Each row below holds a small network's activations on one input, seen along a few directions.
In each table, some parts of the input vary, and every possible input appears once, in random order.
A made-up example of a description, with smaller parts first: one of 2 separate values, together with either a single point or one of 11 places along a line or (one of 4 places along a line, together with one of 5 places around a ring).
Shared parts are said once, and a part with two or three values counts as separate values.

Other details of the inputs vary at random and push rows far along two fixed directions, the same in every table; ignore that.

Rows:
r1: -6  12  -23  4  2  12  2  14  15  41  -18
r2: 18  5  4  7  0  -16  52  11  16  4  -3
r3: 22  -12  14  -1  -5  -17  3  -6  -1  -34  20
r4: 16  4  -15  22  15  28  15  12  4  29  -8
r5: -5  -4  11  -5  7  -30  38  5  19  22  -23
r6: 23  5  20  -10  -2  -27  -7  -19  9  -22  6
r7: -5  9  -21  -4  9  17  -30  6  -36  -16  -1
r8: -4  18  -10  -1  7  6  -51  4  -12  -3  -8
r9: 9  -10  2  7  2  -7  49  9  33  0  4
r10: 14  -9  5  -4  -17  -16  2  -20  11  -33  18
r11: -3  -24  13  -9  -10  -31  -12  -21  1  -13  5
r12: -4  -7  60  -5  -24  -4  -1  -5  -10  -16  27
r13: 26  2  11  7  3  -19  42  5  17  20  -4
r14: -5  25  -12  9  16  5  -44  -10  -14  -6  2
r15: 16  -16  14  -19  -1  -18  4  -3  -9  -27  21
r16: 7  -18  11  -21  2  -15  3  -5  5  -31  21
r17: -18  -10  -16  14  20  19  9  14  8  31  -20
r18: -17  -6  -31  14  -3  22  14  10  2  22  -25
r19: 10  -2  10  4  -3  -31  30  22  15  27  -6
r20: -11  16  -21  -12  9  18  -34  0  -25  -20  -6
r21: 11  15  -16  0  4  22  -39  -21  -6  -5  -1
r22: -7  2  -25  15  -2  15  2  16  15  39  -13
r23: -9  -8  -14  17  17  16  11  16  -7  34  -20
r24: -11  8  -27  -15  0  21  -32  -8  -21  -14  -3
r25: -14  -5  -28  4  12  27  20  23  5  18  -10
r26: -4  -28  17  -10  -6  -26  -5  -4  3  -33  5
r27: 5  -19  19  -8  -4  -29  -18  3  14  -14  16
r28: -2  12  -23  -18  6  25  -29  -12  -16  -14  3
r29: 2  -10  12  2  6  -30  40  10  6  24  -15
r30: -9  5  -21  14  9  14  16  23  -13  20  -28
r31: 16  7  14  -11  -5  -23  0  -13  7  -39  7
r32: 21  -17  21  -4  0  -20  -6  -15  17  -24  18
r33: 7  6  2  -19  4  -17  50  10  19  8  -8
r34: -13  11  -15  -2  7  13  -41  -2  -24  -21  -19
r35: -5  17  -18  5  8  10  -44  -19  -10  0  6
r36: -4  -5  -21  -3  7  24  -30  7  -32  -16  5
r37: -16  -2  38  3  -34  7  46  -2  21  25  6
r38: -3  3  -27  -9  1  29  -29  -10  -18  -15  8
r39: 14  1  19  3  2  -41  -11  -12  -7  -15  20
r40: -16  9  41  -5  -30  3  46  -3  22  27  1
r41: 2  6  -11  18  16  11  -41  -3  -21  -2  15
r42: -19  26  21  19  -8  41  19  18  -13  33  -6
r43: -2  -14  15  -18  -5  -33  -13  -24  1  -12  -1
r44: -12  -2  -31  -5  -4  25  -31  -6  -21  -14  4
r45: -27  10  19  17  -6  48  16  16  7  29  -1
r46: 15  0  7  -14  -12  -19  0  -22  10  -33  12
r47: 5  -15  18  1  3  -33  -11  -12  13  -18  25
r48: -16  4  -28  4  1  19  13  8  3  24  -31
r49: -24  34  26  2  -11  42  -42  -8  -26  -10  4
r50: -9  9  -28  25  6  15  9  2  12  37  -4
r51: 1  -23  7  4  -4  -20  45  18  8  11  -14
r52: 14  -18  21  -5  -6  -32  -16  5  -1  -10  15
r53: 22  -13  12  -4  -14  -20  -7  -26  14  -17  15
r54: 3  14  -23  1  16  22  25  20  -9  21  -11
Each input here is: one of 6 places around a ring, together with either a single point or one of 8 places around a ring.
Question: The inputs of r34 and r18 match in every part but the place on the ring of 6. If r14 is changed in the same way as r34 into r18, which row does it become?
Answer: r50
Question: Change only the place on the ring of 6 in r45. List by row number the other rows that result.
Answer: r12, r37, r40, r42, r49
Question: A walk changes only the place on the ring of 8. It starts at r25 and steps to r16. List the rest of the walk in order.
Answer: r9, r32, r47, r27, r17, r26
Question: Which other rows agree with r40 in the place on the ring of 6? List them by row number.
Answer: r1, r21, r24, r28, r35, r43, r46, r48

Rows:
r55: -1  10  -8  17  16  10  -6  -6  1  15  -12
r56: -7  11  -23  -2  1  14  37  21  5  29  -22
r57: -1  -3  -16  -4  -4  15  12  5  0  18  -10
r58: -2  4  -20  8  -5  6  11  1  10  28  -6
r59: 7  10  -17  11  4  5  18  13  5  28  0
r60: 13  -4  19  -13  -2  -42  24  3  10  9  6
r61: -20  -11  52  -11  -22  -7  29  -9  -2  -4  23
r62: -3  0  -16  6  -3  -1  21  15  3  30  -13
r63: -3  -1  -18  12  10  9  3  21  -1  14  -1
r64: -1  -10  12  -25  -10  -18  -40  -17  -9  -53  13
r65: 3  14  -9  6  8  1  10  -2  11  29  -7
r66: -10  1  -13  -7  5  8  6  15  -1  -3  -10
r67: -2  21  -22  -3  5  23  -17  -10  -9  -7  1
r68: 17  4  10  -17  -8  -25  22  -3  9  -16  11
r69: 5  6  -19  1  4  22  5  -4  0  12  3
r70: -6  4  -7  12  6  4  2  4  2  20  -24
r71: 1  -10  10  -17  -8  -26  30  -3  27  -10  3
r72: -7  21  32  6  -21  35  22  11  11  12  -3
r73: -9  -6  -17  5  3  9  -37  8  -15  -8  1
r74: 9  -16  10  -9  -1  -17  18  -8  18  -10  15
r75: 10  -8  21  -7  6  -34  6  1  18  -4  11
r76: -11  -3  -19  7  0  15  -43  2  -13  -9  1
r77: 7  -6  21  -18  -11  -39  -9  -21  9  -11  9
r78: -2  14  -17  3  14  27  -42  -4  -34  -30  -4
r79: 5  -7  17  -15  -6  -37  -1  -3  -1  -1  2
r80: 6  -27  15  -16  -6  -26  27  7  13  -8  5
r81: 4  -19  13  -7  -12  -33  -2  -11  18  -16  15
r82: -5  7  -14  7  3  12  33  3  14  13  -22
r83: 3  -24  13  -15  -9  -22  15  -2  13  -12  5
r84: 16  -19  19  -5  -5  -27  19  -18  9  -22  12
r85: -6  -7  -17  1  6  20  11  5  12  14  -4
r86: -3  17  -20  -2  16  32  -45  0  -17  -26  6
r87: -22  2  55  -12  -15  -12  -40  -24  -26  -26  29
r88: 1  2  -19  1  17  32  -38  2  -15  -14  11
r89: 15  -11  12  -8  -11  -40  23  4  5  0  14
r90: 5  1  -19  2  7  14  43  22  3  34  -8
r91: 1  3  -17  20  10  11  -1  12  -13  10  -8
r92: -7  2  -20  15  1  20  -48  -7  -23  -12  -8
r93: -5  12  27  11  -19  46  12  11  5  23  1
r94: 7  -12  26  -8  -5  -37  -13  -25  7  -20  4
r95: 2  -5  -15  -4  0  10  26  15  -1  24  -11
r96: -1  8  -8  14  19  7  -5  10  -11  15  -15
r97: 11  4  -11  -3  6  13  1  3  -6  4  8
r98: -5  7  -10  9  16  8  3  5  17  24  -7
r99: -6  20  26  18  -23  41  -39  0  -12  -4  12
r100: 4  18  -12  7  14  9  -6  8  -2  24  -6
r101: -2  1  3  -6  14  -4  -59  -4  -23  -26  12
r102: -8  20  37  15  -15  27  -3  8  8  24  -3
r103: -6  13  -20  -7  -4  16  -13  -1  -10  -3  -11
r104: 1  -2  -16  -2  -2  14  27  2  10  25  -8
r105: -31  7  25  15  -16  15  33  8  -1  34  7
r106: 15  -3  22  3  4  -36  23  -1  15  2  -1
r107: 15  -1  14  -7  -3  -22  3  -10  -2  -35  9
r108: 7  4  -11  17  9  8  -17  -1  -11  -4  1
r109: 0  -15  21  -11  -5  -35  3  -2  18  -3  0
r110: -34  18  23  -4  -11  34  -21  -9  -28  -14  14
r111: 6  -6  16  -16  -5  -26  10  -12  18  -30  15
r112: 16  -21  21  -11  -1  -27  4  -9  -9  -30  14
r113: 11  -22  13  -11  1  -24  39  12  14  -1  9
r114: -1  12  -16  13  10  16  38  4  15  18  -19
r115: -7  8  -24  5  -4  19  -58  -8  -27  -10  1
r116: 7  -15  12  2  -11  -30  7  -16  10  -12  4
r117: 4  -19  24  -15  -2  -42  3  3  12  -8  3
r118: -5  6  -13  3  4  13  5  7  -11  -5  -19
r119: -3  0  -2  10  10  -3  12  11  1  22  -23
r120: 2  3  -14  22  5  8  15  -1  8  17  -7
r121: -2  13  -24  7  4  22  -57  -18  -23  -14  13
r122: -8  18  -25  -7  -1  27  -33  -12  -15  -12  -3
r123: 0  -8  -11  7  6  14  14  9  -8  8  -15
r124: -4  2  -4  -3  -4  1  2  -4  -1  -14  -14
r125: 1  2  -19  18  10  9  25  24  19  31  -4
r126: 10  -1  -9  11  12  14  14  5  -2  6  -3
r127: 11  -21  18  -9  -10  -24  16  -18  9  -19  5
r128: -1  -10  15  -11  -1  -26  -23  -15  10  -16  9
r129: -4  -1  -13  13  4  10  -39  -3  -28  -15  -6
r130: 0  -9  -10  7  0  10  29  7  7  18  -19
r131: -2  -1  -15  14  6  6  11  5  17  18  2
r132: 12  1  14  -26  -10  -30  -17  -14  -16  -44  20
r133: -5  10  -12  2  2  3  4  8  5  33  -19
r134: -2  5  -6  -13  9  9  -54  -6  -27  -47  14
Question: The inputs of r113 and r101 match in every part but one. If r85 is changed in the same way as r113 into r101, which row does it become?
Answer: r128
Question: The inputs of r130 and r92 match in every part but one. If r90 is changed in the same way as r130 into r92, which row does it become?
Answer: r89
Question: What is each input in this table made of?
Answer: one of 4 places along a line, together with either one of 2 separate values or (one of 3 separate values, together with one of 6 places around a ring)
Question: Change only the choice among 3 separate values in r64. List by row number the other rows that result.
Answer: r103, r124
Question: Change only the place on the line of 4 in r123. List by row number the other rows that result.
Answer: r118, r119, r129
Question: A walk changes only the place on the ring of 6. It starts at r133 and steps to r77. List the rest of the walk in order.
Answer: r65, r100, r60, r79
Question: Change only the choice among 2 separate values in r110. List by row number the other rows that result.
Answer: r72
